Here are a small network's activations along a few directions, averaged over the inputs that share one value of a field.
Related values have similar rows: they may be neighbours, one step apart, or belong to one group.
(in the rows, 500 means zero)
Strong random noise was added to every row along 9 fixed directions; ignore it. To show where, here is one row again and again, with new noise each time:
[349 466 506 384 833 718 487 672 390 595 409 504 669 629 576 549 480 499
 415 511 537 454]
[346 395 398 345 172 347 378 457 371 553 583 447 302 358 494 471 463 677
 510 193 693 561]
[433 466 427 512 630 442 638 506 394 468 568 459 548 406 605 468 534 507
 505 482 640 612]
[557 357 541 478 408 463 554 592 524 422 493 469 764 327 470 552 473 455
 579 633 572 321]
[270 406 557 683 415 757 570 517 443 527 337 519 324 577 580 422 476 382
 394 443 646 462]
[595 597 553 470  89 380 540 552 694 510 557 547 515 430 481 375 588 341
 460 416 606 627]
[372 442 542 506 581 550 472 411 393 534 425 514 456 570 607 649 510 516
 495 603 414 369]
[430 466 412 571 601 438 534 533 367 357 570 287 166 531 543 260 415 671
 410 387 602 376]
[448 495 497 649 514 556 652 539 472 433 490 524 494 401 563 419 486 412
 455 522 629 540]
[535 436 518 498 716 496 364 698 457 304 601 297 777 500 648 537 451 561
 462 474 536 369]
[421 801 476 411 739 429 385 428 434 598 631 619 510 635 783 664 634 491
 370 377 379 873]


E, 25 values:
e20: [573 422 567 427 194 529 527 641 714 521 404 467 556 542 349 344 508 353
 553 526 587 468]
e21: [499 621 512 423 382 473 382 528 634 571 593 451 443 723 584 503 644 472
 449 370 431 624]
e16: [649 653 410 487 427 440 553 558 559 501 585 623 428 426 340 398 494 565
 505 478 480 678]
e15: [547 593 378 509 585 557 700 542 475 521 492 657 418 276 296 267 411 517
 429 466 666 500]
e11: [569 627 434 712 879 446 602 302 391 315 605 520 700 406 721 706 526 464
 473 595 348 677]
e17: [501 573 521 539 443 589 401 455 560 477 482 657 647 436 561 580 522 400
 467 360 481 724]
e24: [642 437 496 250 300 187 424 392 589 686 619 304 444 747 426 435 722 514
 594 439 528 573]
e25: [377 608 521 501 258 554 491 473 540 592 420 533 146 626 504 339 538 425
 375 337 551 552]
e10: [447 296 609 547 577 671 557 623 527 523 453 322 774 660 602 511 649 367
 521 589 652 384]
e5: [639 602 555 402 349 572 337 643 703 521 572 550 837 612 572 667 577 396
 488 365 439 649]
e13: [470 612 321 436 495 519 587 527 418 485 526 526 256 358 394 302 399 672
 462 292 582 635]
e6: [589 728 551 764 740 424 558 482 525 426 604 538 446 545 661 516 584 388
 432 609 444 725]
e22: [406 326 463 548 157 487 346 614 457 427 551 354 576 391 511 525 439 520
 568 289 760 602]
e19: [601 860 553 488 598 328 426 371 641 426 626 402 186 889 729 472 666 519
 363 465 214 661]
e7: [595 629 555 504 414 556 541 608 728 469 476 450 412 700 420 268 549 340
 456 400 509 659]
e9: [437 437 589 620 510 707 253 533 506 514 438 411 547 748 590 576 520 491
 425 418 480 310]
e8: [439 531 500 334 412 504 477 618 616 718 433 640 568 468 411 464 520 367
 502 415 615 740]
e23: [480 471 577 558 119 501 422 259 524 660 386 757 320 403 337 639 465 476
 562 412 427 597]
e3: [424 314 497 666 786 485 459 281 366 428 603 244 433 788 680 563 657 543
 599 582 398 448]
e14: [605 486 463 196 285 274 381 521 634 450 597 354 449 491 381 437 474 658
 612 462 450 385]
e12: [573 519 466 384 633 419 574 382 428 452 499 637 600 273 365 652 420 705
 638 695 292 407]
e4: [454 372 554 522 752 566 532 537 457 445 378 430 565 556 567 512 430 498
 505 694 421 310]
e18: [498 507 523 763 275 813 491 613 556 495 359 571 301 503 336 291 414 425
 382 385 564 338]
e1: [447 413 442 435 281 485 523 541 445 694 398 578 241 310 183 277 304 587
 470 301 709 538]
e2: [641 412 643 636 378 473 414 367 600 383 450 472 566 446 469 599 371 444
 528 704 292 177]
Each value of E is a pair of two hidden parts, and every pair occurs once (5 first parts, 5 second parts).
Changing only the second part turns e4 into e10. e2 has the same second part as e4; what does that change turn e2 into?
> e9
Changing only the second part turns e6 into e8. e22 has the same second part as e6; what does that change turn e22 into?
> e20
Changing only the second part turns e16 into e7. e24 has the same second part as e16; what does that change turn e24 into?
> e1
Changing only the second part turns e21 into e14. e18 has the same second part as e21; what does that change turn e18 into?
> e17

Y, 25 values:
y25: [503 413 417 649 674 443 667 384 404 422 621 326 377 648 619 399 641 543
 545 564 541 443]
y6: [530 536 528 680 557 576 482 430 503 371 563 519 676 492 679 548 555 365
 436 408 461 619]
y3: [443 342 635 320 280 447 626 315 624 641 287 418 218 767 450 476 575 425
 567 732 356 197]
y9: [505 418 509 619 533 494 566 391 496 372 546 300 517 698 660 545 635 451
 626 566 442 572]
y1: [672 505 417 557 852 277 684 404 443 464 564 429 419 418 385 411 456 592
 593 806 407 397]
y14: [403 472 478 541 708 420 470 465 377 541 558 375 400 617 693 563 573 536
 490 484 565 623]
y18: [573 526 544 612 440 602 660 707 598 445 509 429 505 485 440 261 519 437
 445 530 689 345]
y8: [584 439 515 734 337 574 335 828 497 211 569 446 574 222 334 436 218 635
 483 486 596 206]
y11: [734 540 558 401 379 278 362 740 596 399 668 426 714 262 349 456 373 554
 489 525 529 277]
y24: [552 578 586 444 578 569 447 552 603 569 369 595 539 581 378 491 416 449
 478 623 329 467]
y7: [634 548 500 422 489 389 175 518 464 498 605 555 738 432 481 762 450 628
 538 415 375 554]
y5: [311 361 585 548 659 726 300 496 450 541 406 399 599 826 715 667 590 464
 462 362 449 655]
y21: [454 509 460 568 619 556 675 567 499 487 502 457 492 414 518 219 483 381
 381 318 723 662]
y10: [277 321 406 536 311 605 536 504 342 491 429 510 426 354 533 537 464 523
 501 343 736 437]
y20: [408 527 633 645 173 501 142 403 487 381 470 551 273 428 633 625 352 545
 397 388 374 273]
y12: [645 650 413 557 568 464 551 652 556 306 581 540 565 167 392 251 258 536
 420 405 607 563]
y23: [620 579 527 773 571 506 376 524 505 279 631 404 464 491 558 575 430 552
 497 511 340 423]
y15: [600 530 541 464 461 527 419 532 623 562 524 470 570 643 425 466 562 454
 436 447 478 449]
y2: [472 405 505 809 211 541 464 356 486 275 531 410 523 401 679 602 577 433
 499 416 583 460]
y16: [554 481 517 453 418 520 592 329 508 511 346 625 372 468 402 593 508 558
 618 759 248 245]
y17: [460 513 533 616 393 318 532 214 477 588 554 622 475 434 582 639 599 404
 547 530 502 661]
y4: [452 644 451 481 460 471 425 329 465 531 534 683 424 398 529 600 471 586
 455 334 371 745]
y13: [558 675 363 472 681 420 702 637 484 325 585 410 205 523 459 166 382 651
 399 457 551 476]
y22: [431 471 607 631  88 594 512 509 678 471 424 520 435 509 509 486 581 317
 551 544 599 595]
y19: [462 631 495 563 590 613 504 623 495 471 424 668 384 389 474 431 357 455
 409 477 569 664]
The values of Y form a network in which each value has 4 neighbours.
List every value one step from y16, in the order listed.
> y9, y2, y4, y13
List every value one step from y21, in the order listed.
> y6, y20, y12, y17
List every value one step from y7, in the order listed.
> y1, y5, y23, y15
List every value one step from y19, in the order listed.
> y3, y14, y24, y22
Each value of Y is a pair of two hidden parts, and every pair occurs once (5 first parts, 5 second parts).
Changing only the second part turns y15 into y18. y5 has the same second part as y15; what does that change turn y5 into?
> y22
Changing only the second part turns y4 into y3. y6 has the same second part as y4; what does that change turn y6 into?
> y20
Changing only the second part turns y21 into y2. y24 has the same second part as y21; what does that change turn y24 into?
> y9
Changing only the second part turns y25 into y17. y23 has the same second part as y25; what does that change turn y23 into?
> y1
